A small network was shown many inputs. Here are its activations along a few directions, one row for each input.
In each table, some parts of the input vary, and every possible input appears once, in random order.
Descriptions start from the smaller parts, as in this example, which fits no table here: line(6) and (point or line(9) or (values(2) and ring(8))).
Shared parts are said once, and a part with two or three values counts as separate values.

Other details of the inputs vary at random and push rows far along three fixed directions, the same in every table; ignore that.

Rows:
x1: [-34.6 -54.3  13.3   5.1  64.9  14.8 -46.4  32.2 -47.3  39.0  10.6]
x2: [ -2.0   3.8  10.9  78.3  73.7  -6.2 -25.1 -81.0 -29.5  38.3  -4.1]
x3: [  6.6  13.4 -26.1 -11.5 -36.9 -21.5 -25.4 -10.7  25.8  -8.5  13.4]
x4: [ 30.9  30.7   4.2 -18.9 -47.7   9.6  36.8  11.1  21.6 -47.2  -9.3]
x5: [ -3.4  39.5  11.9  28.9   8.4  39.9  55.5 -30.5 -18.3  15.2 -52.6]
x6: [ 20.0 -35.5  32.0 -44.7 -14.9   7.9  73.1  67.4  -4.2 -23.6   4.2]
x7: [ 19.6  18.3 -11.1  -8.2 -32.6 -24.6 -27.2 -21.5  23.7  -8.9  -7.1]
x8: [  5.3  15.9 -21.5 -18.5 -22.8 -22.1 -19.7 -10.3  26.3  -6.0  15.5]
x9: [  3.5  29.9 -19.2 -13.7 -25.6 -12.1 -26.7 -22.3  30.0 -14.2   7.5]
x10: [-27.0 -20.1  -0.4 -27.8  -7.7  -6.0 -29.1  46.2  -5.7  16.9   7.9]
x11: [ -5.0  37.3  -5.2  57.7  28.6  22.6  18.1 -71.1  -4.8   7.6  -9.5]
x12: [  8.2  24.9  -6.8  37.3  33.1  43.8  66.9 -25.5 -22.6  13.3 -51.0]
x13: [ 12.2   8.4 -15.6 -16.1 -32.3 -25.5 -18.6  -5.8  24.1  -4.7   4.5]
x14: [-26.7 -59.2  22.1 -10.0  28.8 -18.5 -64.8  22.6 -13.0  15.2  31.6]
x15: [  3.5 -38.3  46.9  -6.2  27.1  25.8  66.5  45.9 -26.0 -14.7   5.1]
x16: [  6.5  31.2  -0.9  36.2  20.0  28.3  75.4 -40.6  -3.7   3.2  -8.9]
x17: [ 14.4  15.3  -8.6 -37.4 -52.6   6.1  53.1  29.6  31.3 -22.5  -0.5]
x18: [ 15.0  13.7   1.5 -17.8 -22.3 -15.1 -21.9  -6.4  18.4 -19.8   0.4]
x19: [  4.7  23.2 -18.8 -17.7 -23.7 -10.7 -20.6 -12.2  24.6 -23.5  16.7]
x20: [ 18.2  30.8   6.1  34.8  17.3  23.7  81.9 -34.9  -5.6   1.0 -14.6]
x21: [-16.2 -20.0 -13.9 -27.7   6.9   9.4 -29.6  50.5  -8.8   8.8  10.0]
x22: [ 13.9  36.6 -38.6 -33.4 -41.8  17.7  31.5  39.0  22.1 -20.0 -19.3]
x23: [-21.9 -25.6  30.8 -20.4   5.5  31.0  47.9  59.4 -27.9  11.7 -11.8]
x24: [  6.8  18.2  -3.0 -18.6 -22.7  -9.0 -21.3  -7.0  22.3 -20.7   5.1]
x25: [  1.9 -25.9  28.7 -34.7  -4.5  19.5  52.3  59.6  -6.3 -31.6  16.4]
x26: [-30.9 -63.3  26.0 -10.5  30.8   0.5  24.9  64.2 -35.8  29.3  -0.6]
x27: [-11.4   6.6  -1.0  70.2  63.3 -14.4 -28.7 -84.3 -15.6  46.9  -1.2]
x28: [ -9.6  31.7  -4.4  50.8  25.4   7.0   5.3 -60.8 -16.2  32.7 -45.4]
x29: [  3.1  18.4 -17.8 -13.2 -36.3  -8.3 -23.8 -11.0  27.5 -18.5  10.3]
x30: [-13.6 -64.1  28.1  36.3  63.4 -21.3 -48.7  -1.6 -42.4  29.5  28.1]
x31: [ 19.8  23.1 -25.2  -3.0 -32.7 -24.5 -22.1 -21.0  20.4 -13.3   9.8]
x32: [  4.9 -21.7  -3.0   5.2  -0.5 -38.4 -72.6 -13.0  -0.2   6.8  17.2]
x33: [  2.0  26.6 -19.4 -11.2 -31.4 -10.8 -28.5 -20.4  32.2  -9.0   3.2]
x34: [  1.9   0.0  -4.4   3.7  -5.1 -32.7 -84.7 -32.6  13.6   2.9   5.8]
x35: [  7.9  28.4 -12.0  -5.4 -29.5  -6.8 -31.1 -18.6  22.6 -29.1   5.7]
x36: [ 16.8  19.7 -24.0  -3.0 -36.2 -25.2 -22.2 -20.5  23.4  -7.2   5.7]
x37: [ 14.4   4.9   6.3  -8.0 -28.6  -9.8 -17.7   2.5  11.9 -21.7   0.4]
x38: [ -7.3 -31.7 -20.1 -22.9   9.2  -7.7 -23.3  45.5 -10.6   6.9  -0.9]
x39: [-20.4 -28.6  15.6 -20.9   1.0  17.0  60.7  69.1 -14.9  12.5  -7.1]
x40: [  5.7  33.6  20.5  41.7   9.1  50.5  84.6 -34.4  -4.3  -9.5 -27.6]
x41: [-23.4 -59.7   3.3   0.6  32.0 -27.0 -51.2  17.7 -19.4  18.2  46.4]
x42: [-14.2 -35.9  12.9  -5.4  39.8  23.0  -3.8  35.2 -38.7  18.1 -10.0]
Description of these inputs: ring(6) and (values(2) or ring(5)).
Changing only the ring(6) part turns x17 into x13. The same change can be made to x41. Which row results?
Answer: x31
Changing only the ring(6) part turns x23 into x5. The same change can be made to x35. Which row results?
Answer: x4
Which other rows does x12 become when the values(2) part takes its other values? List them by row number.
Answer: x28
List by row number the other rows that have the ring(6) part in common with x19.
Answer: x9, x10, x11, x21, x29, x33
Which other rows does x15 become when the ring(6) part takes its other values? List them by row number.
Answer: x2, x16, x19, x20, x25
Which other rows does x6 become when the ring(5) part takes its other values? List them by row number.
Answer: x2, x7, x30, x32
